A small network was shown many inputs. Here are its activations along a few directions, one row for each input.
In each table, some parts of the input vary, and every possible input appears once, in random order.
A made-up example of a description, with smaller parts first: one of 3 separate values, together with either a single point or one of 9 places around a ring or (one of 6 places along a line, together with one of 8 places around a ring).
Shared parts are said once, and a part with two or three values counts as separate values.
In the rows, zero is written as 128.

Other details of the inputs vary at random and push rows far along three fixed directions, the same in every table; ignore that.

Table:
r1: [113 139 127 142 148 134 107 135 140 119 128]
r2: [192  44  89 100  77 116 104  98 169  92  69]
r3: [125 140 106 134 132 133 122 140 111 137 131]
r4: [122 143 112 144 142 127 111 134 133 123 141]
r5: [129 135 113 141 132 129 124 143 110 139 130]
r6: [116 135 124 136 137 135 117 141 118 133 115]
r7: [124 126 133 132 142 133 127 155 113 127 116]
r8: [118 146 127 126 135 140 115 146 129 130 114]
r9: [107 149 112 147 129  92 132 123 111 119 117]
r10: [123 131 131 142 136 134 122 148 118 133 115]
r11: [124 135 112 144 145 132 119 141 128 119 145]
r12: [127 150 112 128 130 133 120 145 121 134 128]
r13: [132 131 141 134 130 131 127 147 101 118 130]
r14: [126 146 112 128 132 130 119 141 115 136 127]
r15: [129 137 135 141 124 134 119 137 104 124 130]
r16: [127 152 134 129 123 137 115 138 116 120 128]
r17: [115 141 123 128 137 141 115 143 124 131 115]
r18: [196  52  93  99  65 113 103  85 158  81  80]
r19: [131 137 139 144 124 132 121 140 105 123 128]
r20: [124 141 128 135 124 137 117 133 106 124 131]
r21: [121 145 134 145 135 132 107 127 127 109 142]
r22: [134 132 119 138 136 123 131 152 107 132 130]
r23: [132 134 117 141 132 126 130 149 109 134 129]
r24: [ 43  65 174  89  66 100 144 142 198 179 210]
r25: [202  65  79  89  73 108 101 100 173  95  79]
r26: [123 147 132 126 136 135 112 147 129 133 113]
r27: [173 158 170 102 164 163 213  39 152 157 129]
r28: [125 128 133 136 141 130 126 153 115 128 116]
r29: [124 145 108 130 132 134 120 142 117 135 129]
r30: [117 123 129 138 154 136 119 147 129 113 132]
r31: [124 139 109 138 132 128 122 139 111 137 128]
r32: [124 136 134 145 137 136 114 134 123 105 145]
r33: [132 135 116 143 131 128 126 147 110 137 128]
r34: [156 146 163 108 191 151 204  31 171 155 128]
r35: [117 142 127 127 137 137 114 143 122 132 114]
r36: [123 130 131 139 137 132 125 150 117 130 115]
r37: [125 129 136 141 142 134 118 139 116 102 145]
r38: [123 146 130 131 124 139 115 135 111 121 129]
r39: [165 152 171 111 179 149 204  23 158 145 141]
r40: [ 60  71 186  89  43  92 155 142 165 183 206]
r41: [187  48  82  93  77 119 101  96 170  91  70]
r42: [ 61  69 188  86  46  90 156 144 163 182 207]
r43: [124 147 117 136 146 114 107 131 127 125 138]
r44: [126 127 114 140 149 130 123 146 121 117 145]
r45: [106 150 134 149 122  97 128 117 106 104 117]
r46: [125 147 134 129 125 134 114 135 109 122 127]
r47: [138 150 158 120 175 130 229  24 153 149 107]
r48: [133 129 118 134 137 126 132 154 106 131 130]
Each input here is: one of 3 separate values, together with either a single point or one of 4 places along a line or one of 11 places along a line.
The inputs of r2 and r15 match in every part but the choice among 3 separate values. If r17 is changed in the same way as r2 into r15, which row does it become?
> r38
The inputs of r30 and r37 match in every part but the choice among 3 separate values. If r8 is changed in the same way as r30 into r37, which row does it become?
> r16
Which other rows does r19 become when the choice among 3 separate values takes its other values? List them by row number.
> r10, r33
Which other rows does r5 become when the place on the line of 11 takes its other values? List them by row number.
> r3, r12, r14, r22, r23, r25, r29, r31, r33, r48

Table:
r49: [149 129 119 115 148 166 143 109 145 134 113]
r50: [ 73 157 137 149 161 134 124 176 101 139 165]
r51: [140 134 148 125 150 137 143  88 141  99 116]
r52: [ 76 183 160 142 128 111 123 157  79 137 152]
r53: [147 119 117 133 144 126 165 101 114 136 101]
r54: [146 144 117 136 144 130 138  83 148 126 122]
r55: [ 88 165 155 166 145 132 113 162  98 135 180]
r56: [136  91  92 118  92 106  71 175 152  97 106]
r57: [158 132 113 117 136 127 164 101 108 131 117]
r58: [153 134 116 116 147 158 134 102 144 147 111]
r59: [154 122 126 126 132 153 157 110 117 147  94]
r60: [ 81 160 147 142 149 162 116 185 104 150 158]
r61: [ 84 181 142 155 121 118 130 163  80 143 162]
r62: [153 130 154 129 149 135 135  85 132 107 127]
r63: [141  84 102 120  91 112  74 180 145  91 110]
r64: [142 127 109 122 160 138 151 100 142 123 120]
r65: [165 135 122 109 124 154 156 110 111 142 110]
r66: [120 103 104 122  87  88  51 139 145  88 103]
r67: [148 132 127 146 128 126 162  90 120 126 105]
r68: [142  72  96 127  95 105  67 163 126  92 127]
r69: [154  80 109 124  90 109  66 177 136  98 121]
r70: [143 139 120 135 145 137 148  90 149 113 124]
r71: [151  97  96 113  68  95  84 176 117 106 104]
r72: [134 141 138 122 151 131 139  84 147 106 113]
r73: [ 53  24 204  46  14  72 218 105 223 242 214]
r74: [ 71 168 125 147 161 121 112 164 108 159 160]
r75: [168 118 135 121 146 169 139 110 130 135 127]
r76: [148 132 130 138 144 143 151  94 142 106 127]
r77: [158 138 119 120 154 134 140 107 152 142 111]
r78: [ 65 171 163 158 135 110 124 157  85 142 136]
What is each input in this table made of?
> one of 5 places along a line, together with either one of 2 separate values or one of 4 places along a line
The inputs of r75 and r69 match in every part but the place on the line of 5. If r59 is changed in the same way as r75 into r69, which row does it become?
> r73
Which other rows does r78 become when the choice among 2 separate values takes its other values? List them by row number.
> r52
